Each row below holds a small network's activations on one input, seen along a few directions.
In each table, some parts of the input vary, and every possible input appears once, in random order.
A made-up example of a description, with smaller parts first: one of 4 places along a line, together with either a single point or one of 11 places around a ring or (one of 3 separate values, together with one of 5 places around a ring).
Shared parts are said once, and a part with two or three values counts as separate values.

A family of inputs:
x1: [-2.53  1.25  0.43 -3.32 -1.53  2.00  1.24 -2.47  0.00 -2.89  0.17]
x2: [ 2.07 -1.38 -2.05 -0.25  1.69 -2.04 -3.91  1.64 -4.85 -1.45 -2.87]
x3: [-3.75 -0.82 -1.03 -1.78  0.88  2.44 -0.45 -0.81 -3.26 -1.28  0.47]
x4: [ 2.41 -2.37  0.76 -0.93  2.36 -2.29 -3.51  3.27 -2.87  1.05 -3.31]
x5: [ 0.93 -1.27  2.17 -1.62  1.08  3.13  5.09 -0.46  2.55  0.21  0.95]
x6: [-2.23  4.39 -3.14 -0.70 -6.21  3.94  5.52  2.96  2.38  8.14 -4.33]
x7: [-3.61 -0.82 -1.57 -1.91 -1.18  3.07 -0.30 -0.29 -0.62 -3.64  0.92]
x8: [ 1.81 -2.19  1.01 -0.62 -2.21 -3.17 -0.27 -2.68  2.33  2.32  2.32]
x9: [-3.57  5.13 -1.25  0.23  0.77 -1.77  2.89 -2.47  2.69 -1.43  2.70]
x10: [ 2.84 -0.08 -0.87 -1.04 -2.27 -0.62 -2.38 -3.94  0.36 -1.19  0.60]
x11: [ 2.14  4.73  0.30  2.03 -0.54 -2.32 -2.52 -3.12  1.71 -1.07  0.39]
x12: [ 0.67 -0.81 -1.50  0.62 -2.78 -3.83 -0.37 -4.92  1.53 -0.60  1.22]
x13: [-3.39  3.62 -1.54  1.51  0.42  2.63 -0.38  0.79  0.67 -3.43  1.07]
x14: [-3.95  0.38 -0.81 -1.90 -1.87 -0.35  3.05 -3.75  1.18 -1.84  1.72]
x15: [ 4.77 -3.25  1.35  1.23  3.17 -2.12 -0.36  3.77 -2.49  1.13 -3.10]
x16: [ 4.07 -1.31  3.63  1.25 -2.72 -0.11  0.03 -1.15  1.52  1.68  1.38]
x17: [-1.70 -1.40  2.28 -0.59 -1.04  0.12  5.73 -0.08  2.39  0.93  3.86]
x18: [-2.15 -1.62 -0.12 -2.83  2.27  2.24  0.07  2.09 -1.06  0.98  2.22]
x19: [ 1.22 -2.00 -2.31  1.71 -2.80  0.67 -3.83 -2.14 -0.18 -2.60 -0.65]
x20: [ 3.51 -1.21  0.79 -1.30 -1.42 -1.15 -2.10 -0.87  2.14  1.02  1.44]
x21: [-2.64 -1.94  0.20 -2.35  0.36  2.67  0.26  2.14  1.92 -1.35  1.14]
x22: [ 3.11 -3.10  3.05  2.28  0.35 -1.26  0.06  0.19 -1.77  3.07  0.53]
x23: [ 1.70 -3.11  0.42  0.65 -2.29 -0.03 -3.97  0.71  1.91  0.15  0.35]
x24: [ 3.47 -3.61  1.47  2.91 -2.35  0.44 -1.22  1.49  1.73  0.71  1.27]
x25: [ 0.42  2.59 -1.19  4.61  2.02 -1.55 -3.86 -1.40 -1.98  0.98 -0.10]
x26: [-1.12 -1.60  2.86 -0.05  1.72  2.20  3.74  1.61 -1.63  0.83  1.00]
x27: [-3.80  4.19 -0.26  1.59  3.30  0.94  0.48 -0.50 -2.60 -1.03 -0.31]
x28: [ 2.47  3.34 -3.94  1.54 -7.88  0.56  1.03  2.43  2.47  9.62 -3.41]
x29: [ 2.29  3.01 -2.24  3.36  4.60 -2.95 -3.67  2.05 -3.31 -1.12 -4.00]
x30: [-1.04 -2.74  1.42  0.31 -0.39  3.76  2.77  2.79  2.03 -0.80  1.41]
x31: [-2.23 -0.46 -1.98 -2.64  2.81  1.51  0.02  2.48 -4.66 -3.35 -3.65]
x32: [ 0.63 -2.34  1.51 -1.32  4.88  1.02  3.77  5.16 -2.37 -0.53 -3.15]
x33: [-2.30  3.86 -2.44  0.73  5.92 -0.34 -0.05  4.05 -3.15 -2.32 -3.08]
x34: [-1.93  5.80 -0.22 -0.46  1.61  1.01  1.71 -2.04  2.26 -2.70  0.35]
x35: [ 1.01  2.49 -1.56  4.57 -0.26 -0.68 -4.05 -1.33  0.77 -1.74 -0.67]
x36: [ 2.32 -2.49  0.68 -0.65  1.10 -1.42 -2.55 -0.07 -1.46  1.91  0.26]
x37: [ 3.06 -2.17  2.45  1.82 -3.23 -2.87  1.77 -1.33  1.97  2.24  3.77]
x38: [ 0.29 -1.74 -1.31  1.24 -1.07 -0.21 -4.07 -2.17 -3.34 -0.07  0.05]
x39: [-1.79 -1.50  1.42 -3.44  3.99  0.42 -0.01  4.56 -2.54 -0.79 -3.45]
x40: [-1.52 -0.66  1.83 -3.82  0.69  1.76  1.71 -0.93  2.98 -0.07  0.09]
x41: [-2.83 -0.95  1.39 -3.28 -0.66 -0.35  3.45 -1.30  2.45  0.87  2.65]
x42: [ 0.87  4.16 -0.09  2.65 -1.30 -5.13 -0.55 -3.98  2.21 -0.52  1.79]
Question: What is each input in this table made of?
Answer: one of 2 separate values, together with either a single point or (one of 4 places along a line, together with one of 5 places along a line)
Question: The inputs of x33 and x29 match in every part but the choice among 2 separate values. If x13 is changed in the same way as x33 into x29, which row does it become?
Answer: x35
Question: The inputs of x25 and x27 match in every part but the choice among 2 separate values. If x10 is changed in the same way as x25 into x27, which row does it become?
Answer: x1
Question: Which other rows does x19 become when the place on the line of 5 takes its other values? List them by row number.
Answer: x2, x10, x12, x38
Question: A walk changes only the place on the line of 5. It starts at x15 and steps to x22. List the rest of the walk in order.
Answer: x24, x16, x37
Question: Which other rows does x23 become when the choice among 2 separate values takes its other values? List them by row number.
Answer: x21

A family of inputs:
x43: [ 0.43  1.24 -3.50 -1.32  6.16  1.47 -6.47 -0.40 -2.30 -1.73 -2.17]
x44: [-3.96 -0.35 -3.38 -3.87 -5.71  6.94  5.96 -0.16  3.37  3.78  0.57]
x45: [ 7.03 -3.06  3.87  1.37 -6.50 -5.56 -1.33 -0.64  3.05  5.25  0.58]
x46: [-1.83  1.03  1.28 -1.42 -3.24  1.18  3.51 -1.44  6.16  1.22  2.39]
x47: [-0.58  2.82 -2.40 -3.96  5.84 -1.84 -1.12  0.56 -4.26 -3.32 -0.72]
x48: [ 1.13  1.18  1.20  3.90 -3.30 -4.80 -0.65 -5.18  2.74  3.88  2.30]
x49: [-6.08 -0.60  1.99 -2.48  2.68  5.06  4.80  5.98 -4.20 -3.11 -2.15]
x50: [ 0.68  1.46 -0.85  3.67  5.02 -1.59 -3.97 -0.69 -5.00 -2.22 -3.41]
x51: [-0.04  0.52  2.68  3.26 -5.54  0.18 -0.20 -2.66  2.86  1.42  4.47]
x52: [ 4.31 -4.93  1.84  2.72  2.25 -4.60 -5.62  6.08 -4.37 -0.76 -3.07]
x53: [ 0.91 -0.39 -0.24  0.21 -3.21  0.73  4.79 -5.47  2.48 -0.16  4.57]
x54: [-2.01  1.09 -2.49 -2.10  5.54  2.83  0.30  4.01 -0.51 -4.27 -3.34]
Question: The inputs of x49 and x44 match in every part but one. If x52 is changed in the same way as x49 into x44, which row does it become?
Answer: x45
Question: What is each input in this table made of?
Answer: one of 2 separate values, together with one of 6 places along a line
Question: Which other rows does x53 become when the choice among 2 separate values takes its other values? List them by row number.
Answer: x47

A family of inputs:
x55: [-0.75 -0.27 -0.01  0.39  3.60  0.94 -0.79  4.14 -3.09  1.34 -1.94]
x56: [-1.61  0.82  0.20 -0.71  0.78  0.05  0.86 -2.34  0.61 -2.83  0.69]
x57: [ 1.43 -0.79  1.82  0.04 -4.01 -0.27  3.50 -0.99  3.86  4.10  1.02]
x58: [-1.12  2.10 -0.51 -0.15 -4.38 -0.15  2.59 -3.76  4.38  1.45  2.29]
x59: [ 0.80 -1.90  1.74 -1.90  1.36  0.75  1.11  0.15 -0.14  0.15  0.10]
x60: [-2.54  0.22 -0.50 -0.73  1.32 -0.20  0.33 -0.71 -1.16 -3.18  0.28]
x61: [-0.96  1.41 -0.33  1.09 -2.00  0.51  0.48 -2.48  3.13  0.09  1.39]
x62: [-2.98  2.47 -2.30 -0.23  2.88  0.41 -1.55  1.78 -2.27 -1.51 -1.01]
x63: [-1.24  2.05 -1.67  0.23  1.45  1.53 -1.08  0.58 -1.54 -2.58 -0.47]
x64: [ 0.71 -1.84  0.69 -1.51 -2.36  0.26  0.95 -0.04  1.90  3.26  0.85]
x65: [ 0.04 -2.73  1.27 -0.17  1.12  0.35  1.40  2.16 -1.34 -0.95 -1.15]
x66: [ 1.15 -0.83  0.02 -0.99  1.77  2.22 -0.52  2.99 -2.51  0.07 -1.49]
x67: [ 7.09 -0.72 -0.42  4.65 -1.53 -6.40 -7.29 -1.48 -1.83  0.58 -0.56]
Question: What is each input in this table made of?
Answer: either a single point or (one of 2 separate values, together with one of 6 places along a line)
